Each row below holds a small network's activations on one input, seen along a few directions.
Each table varies a few parts of the input and shows all the possible inputs, shuffled.
A made-up example of a description, with smaller parts first: line(4) and (point or line(9) or (values(3) and ring(8))).
Shared parts are said once, and a part with two or three values counts as separate values.
In the rows, zero is written as 128.

Other details of the inputs vary at random and push rows far along two fixed directions, the same in every table; ignore that.

Rows:
R1: [149 154 164 170 174 151 132 140 143 151  88 154 218  92]
R2: [148 156 192 169 185 177 141 161 134 140  95 158 185 116]
R3: [127  96 146 162 114  36  92 149 181  78 159 185  54 133]
R4: [140 206 181 148 168 158 117 169 119 140  98 148 191 132]
R5: [101 164 158 154 163 154 127 184  94 129 117 172 218  96]
R6: [135 154  86 112 119 115 118 129 139 130 137  71 133 161]
R7: [111  87  88 105  89 112 141  92 112 114 137 120 112 128]
R8: [129  63 116 120 111 109 152 104 138 132 144 101  92 134]
R9: [129 109 116 101 106 119 114 110 119 115 136 182  40  89]
R10: [144 102  78 129 103 127 160 101 118 142 120  37 169 221]
R11: [130 169  99 106 114  97  77 118 180 128 156 120  79  83]
R12: [127 102 142 125 111 114 121 128 156 123 157 150  42  80]
R13: [101  95  72 103 105 135 170 135  81  91 122  53 167 200]
R14: [145 103 112 120 126 125 131  88 146 144 143  84 125 166]
R15: [160 177 179 158 172 174 127 160 123 154 106 170 187 137]
R16: [132  55  87 113 116 134 181  98  71 116 108  82 147 210]
R17: [101 112 150 133 118 138 124 136 119 126 163 177  77  91]
R18: [145 110  82 134 111 130 163  98 116 139 119  35 173 216]
R19: [146 106 109 134 123 152 165 115 107 126 128  40 141 235]
R20: [109 134 114  89 103 105 101 127 118 107 127 167  48  88]
R21: [ 79 140 144 116 112 122 106 147 121 120 153 164  81  92]
R22: [143  98 115 135 125 156 163 114 121 122 133  32 142 228]
R23: [135 187 106 109 121 105  95 131 162 136 143 140 104  91]
R24: [151 136 121 109 112 101  99  84 161 159 156 156  62 102]
R25: [122  91 119 103 105 108 110  83 126 122 151 181  65  79]
R26: [139 204 181 144 167 160 113 176 124 147  93 160 194 135]
R27: [127 179 187 151 179 163 126 175 137 134  86 146 188 115]
R28: [140 136 105 119 105  99  86  85 180 147 152 131  82  84]
R29: [121 162 199 155 170 157 137 194 117 127  95 155 192 105]
R30: [110 164 182 133 157 165 134 176  86 110  93 180 190 114]
R31: [150  93  99 128 123 133 170  90 111 139 129  45 152 223]
R32: [139  87 117 132 135 126 143  95 147 139 129  91 116 151]
R33: [124 172 145 113 126 119  85 130 167 127 143 130  84 102]
R34: [112 133 159 170 153 152 143 150  96 143 112 177 216 101]
R35: [112 107  94 112 104 101 134 142 142 113 145  78 102 120]
R36: [120 147 100 101 118 106 104 137 116 111 121 170  97  73]
R37: [124 159 112 119 130 109 101 136 172 125 134 127 100  76]
R38: [120 122 178 167 171 160 143 144  88 146 118 191 201 107]
R39: [115 108 131 100  98 122 114 107 123 108 157 175  45  85]
R40: [127  66  69 119 103 129 177 102  74 115  96  69 165 201]
R41: [127 105 116 127 101  91 110 108 161 136 149 144  76  56]
Description of these inputs: point or (ring(5) and line(8)).

Rows:
R42: [119 116 106 122 113 120 129 120 113 123 135 131 121 124]
R43: [122 137 124 123 123 121 120 131 145 114 136 111 108 133]
R44: [120 117 144 123 116 122 119 129 124 120 140 156  90 120]
R45: [126 136 132 129 119 113 115 129 145 122 139 118 106 136]
R46: [136 135 120 124 121 120 108 103 151 143 132 133 117 103]
R47: [147 209 176 146 175 156  93 159 132 156 107 216 185  59]
R48: [108 125 135 113 118 131 123 127 118 123 138 149  97 102]
R49: [123 157 128 113 124 128 109 133 145 136 141 130  99 103]
R50: [131 120 133 135 130 108 115 123 150 130 140 142 107 111]
R51: [122 106 136 146 137 141 166 152 103 116 114 104 173 186]
R52: [136 105 123 152 147 147 171 133 110 129 105  51 193 224]
R53: [138 122 122 126 122 120 123 106 152 136 134 113 117 131]
R54: [109 122 125 122 114 121 123 134 125 123 138 138 102  99]
R55: [120 124 123 124 123 114 121 139 141 112 140 126 107 119]
R56: [118 121 115 111 114 128 127 113 110 125 137 149 109 119]
R57: [146 136 115 118 123 128 121 105 143 147 135 116 117 123]
R58: [147 167 191 154 173 159 112 138 114 153 102 230 181  51]
R59: [119 116 119 107 116 128 130 123 105 116 124 134 109 127]
R60: [134 159 120 107 123 119 106 127 137 131 130 135 101 105]
R61: [133 138 128 123 119 121 121 131 142 129 140 108 102 150]
R62: [147 122 116 128 124 132 138 109 138 138 131  87 125 160]
R63: [124 142 108 110 120 115 123 123 134 119 126 112 116 129]
R64: [118 109 102 117 114 122 149 130 107 114 119 107 128 148]
R65: [113 138 119 116 120 123 122 131 138 128 135 106 115 125]
R66: [116 119 136 118 122 128 119 130 125 113 138 151  87 111]
R67: [135 109 118 129 124 114 131 112 145 130 137 120 119 126]
R68: [142 122 137 157 155 155 157 138 104 140  94 109 227 160]
R69: [126 176 180 154 172 149 115 174 122 137 106 188 197  73]
R70: [128 100 124 136 123 118 134 121 133 126 136 128 106 134]
R71: [131  95 105 128 118 126 147 107 115 131 128 105 134 143]
R72: [119 115 128 132 122 124 131 139 123 110 133 127 111 125]
R73: [141 106 150 151 156 169 174 133  89 132  99 114 205 180]
R74: [141 106 145 160 154 160 170 142 100 134  97 113 213 171]
R75: [130 150 129 122 124 131 112 138 151 126 135 129  97 121]
R76: [120 110 122 135 119 116 139 138 130 117 132 101 129 162]
R77: [141 129 125 129 127 127 123 120 147 140 135 110 108 147]
R78: [120 121 100 120 114 113 127 118 123 123 137 115 127 131]
R79: [126 148 113 117 116 116 106 116 139 131 137 135 116 108]
R80: [127 102 136 130 126 130 137 114 120 127 133 134 108 141]
R81: [122 134 114 114 121 109 112 131 133 120 128 140 111  99]
The inputs of R64 and R59 match in every part but one. If R72 is changed in the same way as R64 into R59, which row does it become?
Answer: R66
What do these inputs look like to the network?
Answer: line(5) and ring(8)
Start at R48 and move only the line(5) part, one step at a time. The first step leads to R54. Which rows follow, in order?
Answer: R69, R65, R49

Rows:
R82: [127 140 101 103 105  83  89  97 178 130 143 122  63  85]
R83: [123 130  79 108  92 102 116 110 144 139 154  92  95 110]
R84: [113  66 108 114  99 128 151  92 119 113 154  92  79 161]
R85: [111 108 121 143 136 152 165 146  76 128 108 126 196 139]
R86: [113 134 161 112 130 124  96 111 140 138 143 212  71  27]
R87: [130 119 108 138 139 144 157 138 127 137 111  52 178 170]
R88: [151 180 190 155 170 140  96 138 161 160 131 186 159  84]
R89: [120 116 154 146 155 158 150 162 104 131 105 156 182  96]
R90: [149 161 125 120 122  98  85 112 185 135 152 157  57  77]
R91: [145 130 138 147 150 155 149 121 138 139 121  77 178 176]
R92: [100 104  99  97  92 114 110  84 116 127 159 154  59  90]
R93: [138 167 154 147 140 103  84 133 185 154 150 189  89  48]
R94: [145 140 122 116 103  97  92 100 172 145 157 127  42 121]
R95: [112 102 111 132 126 134 164 133  75 111  98 116 201 170]
R96: [123  88 101  99 102 106 128 111 113 108 138 125  71 117]
R97: [142 136 171 155 167 152 144 156 105 121 101 188 180 114]
R98: [ 77 171  95  88  97 122 120 193 129  79 143  28  88 198]
R99: [126  71 106 117  99 136 155 106 111 111 134  89  87 183]
R100: [149 184 141 114 143 109  77 126 174 146 133 186  92  43]
R101: [130 141 100 134 131 134 139 129 112 130 104  88 202 172]
R102: [150 161 110 131 147 145 144 138 110 139 105 104 206 165]
R103: [145 122  99 123 117  99 122 109 157 130 149  87  87 172]
R104: [166 189 182 148 164 151 102 142 160 154 115 180 151  85]
R105: [111  61 100 128 101 100 146 113 117 102 140  95 104 184]
R106: [132  94 137 151 146 140 165 145  87 113 111 120 171 191]
R107: [ 52 129  99  82  86 120 139 190  97  57 146  68  65 183]
R108: [138 115 120 150 136 118 149 132 134 124 115  67 181 208]
R109: [133 111  99 133 112 120 140 121 157 131 146  59 113 156]
R110: [134 141 149 136 145 165 147 141  73 135  97 170 186 129]
R111: [133 115  99 121 105  98 124 108 166 118 142  75 105 156]
R112: [110  60 105 131 102 114 160 125 114 116 154  89  99 167]
R113: [134 159 150 139 157 148 120 150  91 128 101 215 184  80]
R114: [125 129  80  90  93 111 113  83 145 140 158  91  85 127]
R115: [116 115 136 126 108  89 100 111 151 111 145 188  64  61]
R116: [111  78 122 116  98 109 128  94 130 123 171 129  51 132]
R117: [138 139 185 153 153 144 125 143 113 138 113 206 137 106]
R118: [127 115 166 165 154 154 156 160 104 126 110 155 186 112]
R119: [154 172 157 138 160 162 127 139 129 154  94 125 179 131]
R120: [132 110 149 134 148 170 167 143  84 127  91 126 180 161]
R121: [115 132 145 118 128 102  95 124 144 121 129 209  89  35]
R122: [153 191 147 137 153 159 108 139 122 157  99 159 186 112]
R123: [143 152 149 143 165 167 133 130 129 149 105 101 197 142]
The inputs of R109 and R118 match in every part but one. If R123 is changed in the same way as R109 into R118, which row does it become?
Answer: R86
What do these inputs look like to the network?
Answer: values(2) and (point or (line(4) and ring(5)))
Which other rows does R117 become when the ring(5) part takes its other values? List them by row number.
Answer: R105, R106, R112, R116

Rows:
R124: [114 114 114 104 115 127 128 122 119 121 137 112 114 123]
R125: [139 130 156 135 133 129 120 136 130 124 116 157 128 122]
R126: [124  95 123 137 129 125 158 136 114 110 117  82 146 186]
R127: [144 138 172 166 174 168 147 142 100 142  99 154 221 147]
R128: [137 151 105 120 120 109 108 117 169 130 145  99 104 126]
R129: [107 120 108 115 109 116 134 122 124 113 127 117 118 125]
R130: [115 123 117 121 121 130 136 138 113 119 130 117 118 158]
R131: [143 163 118 110 119 105  92 109 168 143 145 126  88 108]
R132: [132 125 107 108 116 106 112 106 131 135 136 158  86  96]
R133: [129 120 144 144 138 125 126 127 132 138 130 152 142 113]
R134: [141 147 114 114 116 116 108 117 165 143 144  95  99 126]
R135: [118 107 121 130 117 142 156 143  96 119 123  77 142 181]
R136: [125 182 173 132 156 140  82 143 133 137 113 229 139  34]
R137: [145 145 157 160 163 169 146 154  99 144  89 159 211 117]
R138: [131 122 109 119 110 107 116 109 136 123 148 153  91  86]
R139: [125 108 129 131 133 133 147 130 131 115 130 107 116 152]
R140: [111 109 113 133 123 135 155 148 102 111 127  82 147 185]
R141: [126 103 124 126 112 122 131 103 142 136 148 127  94 120]
What do these inputs look like to the network?
Answer: values(3) and (point or ring(5))
Start at R135 and move only the ring(5) part, one step at a time. The first step leads to R139. Which rows follow, in order?
Answer: R141, R137, R124
List by row number the other rows that have the values(3) part in common with R140.
Answer: R126, R128, R129, R133, R138
